These are the activations of a small neural network, seen along a few directions. Each row is one input.
In each table, some parts of the input vary, and every possible input appears once, in random order.
Descriptions start from the smaller parts, as in this example, which fits no table here: line(6) and (point or line(9) or (values(3) and ring(8))).
Shared parts are said once, and a part with two or three values counts as separate values.

Other details of the inputs shift rows strongly along two fixed directions, in all tables alike. That doesn't count.

Rows:
R1: [ -4  22   9   4  -9   7  12  15  14 -34  17  -7   1  14]
R2: [-13  29  34 -39  -6 -31  -8  11  -5  46  -6  61  -9  -9]
R3: [ -2   4 -14  -1  22 -27   5  -2 -18   9  16  26  -9   6]
R4: [ -8 -30  22  24  25  15  32 -18 -18 -21  -4 -59  24  -6]
R5: [ -8   9   5  24   1 -19   4 -11   4 -31   8 -26   5   3]
R6: [ 19  37  -4   5 -23  39  20  28  32 -16   8 -10  10  22]
R7: [ -1  -6   5 -40   9 -20  16  44  19  -4 -14  57 -14   2]
R8: [  9   6  -9  28 -10  -8  -3 -12  17 -33   7 -51   5   5]
R9: [-20 -15  -6   4  24 -20  -6 -16 -29  18  15  27  -7   3]
R10: [ 29  13  24 -41 -20  38  25  36  28  18 -14  -6  11 -19]
R11: [-24 -52  -2   9  29 -12   1  -5  -7 -26  -8   0  -2   3]
R12: [  1  16  15  -8 -29  29  -4   8  -4  22 -13  38  -4  -1]
R13: [-10  19  13  10 -35  71  12  10  25 -18   8 -13  22  17]
R14: [-22  11  28  15 -18   9   3  -3  14 -24   8 -13   9   3]
R15: [ -8  -8 -33  10  48 -52  -6 -17 -44  32  -2  32 -12   4]
R16: [ -8  15  24  36 -19  41  18  -3  -2 -29   0 -13   8  15]
R17: [  8 -17  10  23  30   2  39 -10 -13 -30  -4 -63  22  -5]
R18: [-16  33  35 -31 -31  23   9  39  23  -2  12  43  -3  11]
R19: [ 13  15  -9 -26 -21  22  -6  16  19  19  12  23  -7   0]
R20: [ 22  50  20 -27 -32  -2   5  25  33   8   0   9   0   1]
R21: [-21 -29 -11  25   3   8 -23 -32 -15 -20  12 -34   5   1]
R22: [  9   3  34 -56  -8  17  16  32   3  47 -19  40   9 -25]
R23: [-24 -10  -4  48  15  23   9 -25 -16 -26  12 -35  16  19]
R24: [ -6  11   6 -40 -18  13  -9  17   3  40   9  62  -6  -3]
R25: [ -7 -10  24 -46 -29  38   5  46  42  -7 -14  45   0  -2]
R26: [ 15 -12 -31   1  14 -29 -29 -21 -37  48 -21  31 -24 -14]
R27: [ -1  30  17  -4  -1 -25   5  -3   1  -1   2   0   2   0]
R28: [  3  -2 -14  37  23 -24   4 -23 -37  -5  -7  -2  -8   6]
R29: [  4  -8 -32  18   6  13 -13 -17  -7   9   1 -19   0   3]
R30: [ 18 -17 -39  38  30 -39 -15 -32 -43  11 -12 -12 -15   1]
R31: [ 11 -37 -20  27   9  13  11   2  27 -65  -2 -58   6  12]
R32: [ 10 -25 -47  22  38 -42 -15 -30 -31   9  15 -15 -11   3]
R33: [  8  -8 -29   7  17 -33 -17  -8 -11  -2   9 -10 -12   3]
R34: [-13  -7   2 -22  10 -45 -35 -27 -30  55 -11  34  -9 -22]
R35: [-18 -17  -5 -18   7 -46 -37 -20 -24  47  -9  41 -13 -22]
R36: [  6  17   7   2 -40  28  -7   4  38 -22   4 -33   6  -3]
R37: [  3 -57 -35 -14  30 -30 -26  -6  -6  10 -19  12 -18 -16]
R38: [  2  -9 -19  10  -8  12 -19 -12   7 -17  10 -33  -3   0]
R39: [  9  16   9  20 -30  32  -6 -20  28 -31   6 -69  15  -1]
R40: [ 37  17  19 -35  -2   9  32  40  19  15 -12   1   9 -12]
Description of these inputs: ring(5) and (values(2) or line(6)).
Question: Changing only the ring(5) part turns R40 into R22. The same change can be made to R6. Which row results?
Answer: R13
Question: Changing only the ring(5) part turns R32 into R24. The same change can be made to R30. Which row results?
Answer: R12
Question: Which other rows does R18 become when the line(6) part takes its other values? List them by row number.
Answer: R2, R9, R14, R16, R23
Question: A walk changes only the line(6) part. It starts at R27 and steps to R5. List the rest of the walk in order.
Answer: R1, R3, R15, R28
Question: List by row number the other rows that have the ring(5) part in common with R38.
Answer: R10, R19, R26, R29, R36, R37, R39

Rows:
R41: [-25 -27 -28  37  36 -55 -33 -48 -41  -2  13 -17 -10   2]
R42: [-11 -17 -16  34  31 -43 -26 -57 -44  12   6 -40  -1  -9]
R43: [ 15  36  15  -4 -22  47  38  33  31 -29  16 -14  15  17]
R44: [ 10  34  14 -26 -15 -13  -4  10  -3  46  -4  46 -10  -7]
R45: [  6 -50 -15  21  47 -44  -6 -37 -36   1 -16 -44  -1 -19]
R46: [  7  24   9  -2 -25  50  27  37  38 -35  19  -6   9  23]
R47: [  1  18  21  -7 -24  38  26  37  49 -41   9 -11  13  16]
R48: [  8  10  -7 -42 -12  15   0  33  16  24   4  52 -11   3]
R49: [ -2 -22 -14  25  33 -23  10 -22 -14 -22   2 -42  10  -1]
R50: [  5  50  27   9 -39  38  25  18  30 -29  14  -9  12  16]
R51: [  0 -28   6  23 -12  41  12  -2  31 -68   0 -64  14   5]
R52: [-14 -14 -12  29   3  -8 -28 -43 -18  -5  10 -45   6  -7]
R53: [ 14  -6 -18 -19  29 -29  -3  -3 -29  48  -2  23 -10 -10]
R54: [ 15  14  -1 -43 -15  17   2  32  12  39   0  40  -4  -7]
R55: [ -7 -40 -32 -32  41 -63 -30 -10 -27  50 -14  52 -23 -17]
R56: [  9   8  10 -48 -15   5   0  31  23  33 -10  36  -1 -14]
R57: [ -9  -9 -20  -7   6 -31 -31 -17 -20  33  -1  43 -19  -4]
R58: [ -1 -23   7  31   1  21  19   2  22 -69   3 -59  12  10]
R59: [  4  22   5 -29 -23  -4 -17  10   2  46  -4  49 -10 -10]
R60: [  4 -26 -10  21  29 -14   3 -27 -14  -7  -3 -52  11  -7]
R61: [  6  16   4  51 -12  38  25  -9   9 -56   2 -59  17  19]
R62: [ 14  15  23 -43  -3 -16  22  41  15  11 -15  41  -7  -9]
R63: [-16  -5 -13  37  25 -38 -13 -44 -32 -11  13 -35   2   1]
R64: [ -4  26   5 -20 -13 -18  -8  20   4  26   4  63 -16   6]
R65: [-50 -30  50  39   0  71  34 -16 -10 -50   7 -40  37  11]
R66: [ 13  -7  12 -50  -7 -11  -3  29  11  32 -21  39  -9 -23]
R67: [ 17  33  20   7 -29  41  18  15  18 -10  -8 -14   8   8]
R68: [ -1 -15 -26  -6  12 -25 -26  -8 -22  31 -16  44 -22  -3]
R69: [ 11  21  10   4 -38  50   6  15  24 -10  -8 -11   8   4]
R70: [-11  28  11 -36 -29   0 -20  17  18  21   6  51 -12   1]
R71: [ -9 -35 -37  48  39 -36 -19 -38 -41  -8  -6 -17 -11   7]
Question: What is each input in this table made of?
Answer: point or (ring(5) and line(6))
Question: Which other rows does R62 become when the ring(5) part takes its other values? List them by row number.
Answer: R45, R51, R58, R66
Question: Which other rows does R54 become when the ring(5) part takes its other values? List them by row number.
Answer: R43, R46, R48, R53

Rows:
R72: [-11 -33  -3  38  34  -5  13 -37 -43 -12  11 -42  13  -4]
R73: [ -9  15  17 -28  -7 -31  -4  30  17  14 -23  55 -12  -2]
R74: [ -1  -4  22  24 -33  35   3   2  29 -64   1 -54   7   5]
R75: [  4  -7 -11 -38 -15  -8 -22  20  12  34 -27  62 -19 -11]
R76: [ 21  -2 -19  29 -14  59  13  -4  31 -38   9 -70  20  14]
R77: [ 19 -22 -39   0  35 -30 -12 -11 -33  25   4   5 -18  -3]
R78: [-18  74  -1   1 -27 -26 -31  -8 -15  51  12  72 -13  21]
R79: [ -4  11   2  27  -5  12  15   4  38 -58  16 -63  19  18]
R80: [ 26  20  -7 -31   0  -6  15  35   5  25   6  49 -16   6]
R81: [ 17   0  -5 -28 -13   9  -9  23   7  41 -31  53 -14  -7]
R82: [ 16  11   6   7 -20  31   7  -7  36 -27   7 -69  22  -3]
R83: [-16 -32  -5 -16  28 -34 -24 -32 -29  47  -8   6   2 -24]
R84: [-31 -35 -27  -4  50 -47 -15 -15 -35  26  -3  42  -8   0]
R85: [  8 -18 -13  29  30 -35   2 -37 -20 -22  14 -58   3  -5]
R86: [-31  -2  23  28  -7  34  18  -1  30 -59  17 -53  29  18]
R87: [ 11  15  26 -43 -13 -23  -7  19  -3  33 -23  48 -19 -19]
R88: [-17  34 -28  20 -18 -27 -57 -48 -32  60  12  33 -19  -1]
R89: [-14  33 -23  26  -5 -38 -57 -49 -51  45  22  33 -24   3]
R90: [ 12  53  31 -18 -25  23  32  36  50 -22   5 -16  18  11]
R91: [ 30  47  24 -21 -31  33  39  43  31  -9  11   3   9   5]
R92: [ 28  25  -5 -52  -9  -7   0  30  10  62 -12  43  -4 -17]
R93: [  6 -19 -39  42  43 -15   7 -21 -17 -17   3 -41   5  15]
R94: [-11 -41 -14  38  23  16  -3 -46 -28  -3   0 -65  23 -10]
R95: [ 19  23  24 -34 -13 -13  15  33  -7  36 -23  66 -15 -12]
R96: [-22 -11  26  25 -13  33  16  -6  20 -60  27 -49  20  10]
R97: [  4  21 -16 -37   7 -23   3  36  19  20  -1  55 -12   8]
R98: [  6 -22 -38  -3  32 -47 -12  -9 -20   7  11  18 -19  -1]
R99: [-14 -24   5 -21  29 -39 -15 -22 -39  37   1  16  -8 -21]
R100: [-16 -13  -4  -5  44 -36   5  -9 -41  44 -10  30   3  -8]
R101: [ 15   4  19  32 -24  48  22  -1   6 -45  -8 -58  13   2]
R102: [  2  20  37  -8 -40  21  13  31  39 -38  -2   7  -1   5]
R103: [ -1 -17  -7  50  26 -11  11 -26 -25 -20 -22 -42  11   1]
R104: [  1   4  13 -41 -27  -9 -21  24  27  28 -24  46 -12 -15]
R105: [ -5  31  54 -27 -31  35  30  29  29 -13  14  10  15   1]
R106: [ -8  30  27 -13 -19  57  37  44  33 -10   4  24  16  23]
R107: [ 18  18  20  -8 -37  43  12  20  24   3 -25  -5  11  -8]
R108: [  7 -39 -22  49  19   9  -5 -31 -29 -31 -10 -47  -5   4]
R109: [ 11  15  21 -49 -21 -14 -13  19  14  48 -33  51 -10 -23]
R110: [-20 -14  22  21 -18  43   6  -7  20 -58  25 -61  20   7]
R111: [  3 -25 -32 -19  22 -53 -36 -16  -7  37  -2   7 -12 -18]
R112: [ 19  27  27  -8 -38  48  30  42  30 -22  -9  26  -4  15]
R113: [ -4  14   2 -30  -5 -15   1  36  15  15 -25  72 -16   5]
R114: [-10 -18   0  38  27 -32   0 -34 -18 -21 -21 -41   6  -3]
R115: [  6   0  -1 -39 -13 -12 -13  28   1  21 -17  67 -27  -7]
R116: [ 18  31   5 -32 -38  41  13  45  46 -24  17   9  -3  12]
R117: [ 15  19  -8 -24 -36  44   3  31  53 -15   8  -4   7   7]
R118: [ 32  45  21 -27 -35  42  29  42  30  -4   9  -5   7   1]
R119: [-24 -44 -16  37  25   3   0 -32 -21 -40  21 -33   7   8]
R120: [-16 -15   7  22 -16  60  11  -2  18 -60  24 -48  17  14]
R121: [ -9 -42 -28  -5  34 -12 -19 -22 -34  48  -8  21  -5 -10]
R122: [-27 -46 -10  21  16  -2 -23 -38  -7 -11   8 -46  14  -9]
R123: [ -1 -26   5  40  17 -25   0 -39 -23 -31  -9 -48   1  -7]
R124: [  0   7  14 -32   0  12  17  31  -5  29   6  64  -8   4]
R125: [-11 -46 -21  36  34  10  -3 -34 -39 -13  11 -38   4   3]
R126: [ 11  30  22 -17 -34  18  18  35  48 -34  22  -9   5  10]
R127: [  7 -11 -27  41  42 -24  12 -27 -24 -11   0 -55  13   3]
R128: [ -7  81  20  27 -63  35 -11  -7  12  -9  35  16  -1  28]
R129: [-21 -43 -30 -19  27 -23 -31 -18 -23  40  -4  33  -9 -12]
R130: [  4 -22 -25 -15  28 -58 -28 -12 -20  20   9   5 -19 -14]
R131: [ -7 -45 -26  43  24 -22 -10 -33 -26 -37  -5 -24 -11   3]
R132: [ -6 -24  -5 -10  31 -24  -5 -16 -49  41  -1  16  -5 -18]
R133: [-27 -21   6  29  35 -17   7 -34 -20 -16   3 -43  21   0]
R134: [ 12 -13 -19 -19  34 -63 -19 -20 -34  37   1   3 -17 -21]
R135: [ 11  33  23   1 -29  48  32  44  38 -23 -19  19   7  21]
Question: What is each input in this table made of?
Answer: line(4) and (point or (values(3) and ring(5)))
Question: Changing only the line(4) part turns R96 into R122. The same change can be made to R112. Which row results?
Answer: R81
Question: Changing only the line(4) part turns R77 into R80. The same change can be made to R125. Which row results?
Answer: R124
Question: Which other rows does R104 become when the line(4) part takes its other values? List them by row number.
Answer: R73, R74, R102
Question: Which other rows does R115 become when the values(3) part takes its other values? List them by row number.
Answer: R116, R120
Question: Which other rows does R83 become when the values(3) part takes its other values? List them by row number.
Answer: R82, R109
